A small network was shown many inputs. Here are its activations along a few directions, one row for each input.
Each table varies a few parts of the input and shows all the possible inputs, shuffled.
Descriptions start from the smaller parts, as in this example, which fits no table here: one of 6 places along a line, together with either a single point or one of 9 places around a ring or (one of 3 separate values, together with one of 8 places around a ring).
Shared parts are said once, and a part with two or three values counts as separate values.
In the rows, zero is written as 128.

Other details of the inputs shift rows strongly along two fixed directions, in all tables alike. That doesn't count.

A family of inputs:
r1: [132 115 171  56  69 102  61 101 167 173  92 116]
r2: [ 53 104 137 117  96 131 211  96 218 163  44 140]
r3: [113  80  90 141 209 119 188 131  99 123 135 177]
r4: [144 174 188  96  47 143  84 148 165 146  80  86]
r5: [180 164 164 151 120 143  68 142  70  83 181 127]
r6: [142 149 143  57  49 136  59 103 181 131  91  66]
r7: [ 43 112 143 116 101 110 209 116 210 152  56 132]
r8: [133 138  81 140 191 145 206 194 104  96 137 141]
r9: [166 165 113 120 146 126  41 118  77 106 192 112]
r10: [125 128  82 141 193 142 195 181 118  74 142 153]
r11: [119 127 203  93  55 106  65  90 162 167  90 113]
r12: [130 126 154  53  52 114  78  86 170 176 105 116]
r13: [128 116 192  97  53 128  73  71 170 176  75 122]
r14: [187 147 120 117 128 141  65 128  72  81 192 115]
r15: [171 126 135 112 133 106  69 106  57 129 202 144]
r16: [183 117 127 115 133 128  70  87  59 137 195 154]
r17: [110  89 115 164 120 105 210 121 231 168  28 153]
r18: [165 152 119 129 149 130  43 141  79 128 202 108]
r19: [228 102 107 162 153 102  81 113  86 145 165 164]
r20: [122 124  69 149 184 141 200 196  98 111 141 133]
r21: [172 155 149 154 117 146  75 119  68  76 186 113]
r22: [ 45 112 135 115  94 121 217 104 214 157  56 135]
r23: [ 96  91 119 179 198 123 198 121  96 116 130 175]
r24: [ 81 135  95 191 196 137 183 162 117 107 155 131]
r25: [ 81 147  89 184 195 133 185 139 115  83 146 136]
r26: [119  79  80 142 202 131 193 118 103 124 138 180]
r27: [ 69 120  98 100 117 132 181 178 214 160  62  98]
r28: [125 155 177 111  50 132  57 141 162 167 102  75]
r29: [169 158 144 153 117 142  70 102  65  80 183  97]
r30: [107 134  98 185 173 145 206 187  93 105 136 131]
Each input here is: one of 2 separate values, together with either a single point or one of 6 places around a ring or one of 8 places around a ring.
Q: Changing only the choice among 2 separate values turns r11 into r1. The same change can be made to r29. Which row results?
A: r6
Q: Which other rows does r23 become when the place on the ring of 6 takes its other values? List them by row number.
A: r2, r7, r11, r13, r22
Q: Which other rows does r16 become when the choice among 2 separate values takes its other values? List them by row number.
A: r2
Q: Which other rows does r4 become when the choice among 2 separate values takes its other values? List them by row number.
A: r8

A family of inputs:
r31: [ 96 145 158 111  83 130 128 142 174 149  89 100]
r32: [120  98 139  90  98 105 121  96 169 173  91 144]
r33: [184 137 127 189 170 135 106 127  27  81 206 147]
r34: [220 148 162 102  82 124   9 110  86 133 165 109]
r35: [122 129 131  78  91 132 122 121 186 136  85 112]
r36: [101 138 153 102  79 135 130 112 183 128  80 110]
r37: [ 89  90 113 169 181 121 209 107 119 129 125 172]
r38: [102 115 103 189 176 133 210 156 131 113 119 149]
r39: [ 99 116  78 145 188 136 203 176 120 117 131 143]
r40: [108 127 124  78  94 129 121 121 179 145  93 104]
r41: [ 88 142 154 107  90 126 121 125 178 143  89 102]
r42: [172 163 173 114  79 130  18  91  78 125 179 102]
r43: [201 132 103 176 184 127  97 147  35 110 208 153]
r44: [ 90 112  75 141 195 130 199 161 127 110 132 144]
Q: What do these inputs look like to the network?
A: one of 2 separate values, together with either a single point or one of 6 places around a ring
Q: Changing only the choice among 2 separate values turns r35 into r36. The same change can be made to r40. Which row results?
A: r42
Q: Which other rows does r33 become when the choice among 2 separate values takes its other values? List them by row number.
A: r34
Q: Which other rows does r39 become when the choice among 2 separate values takes its other values? List them by row number.
A: r31
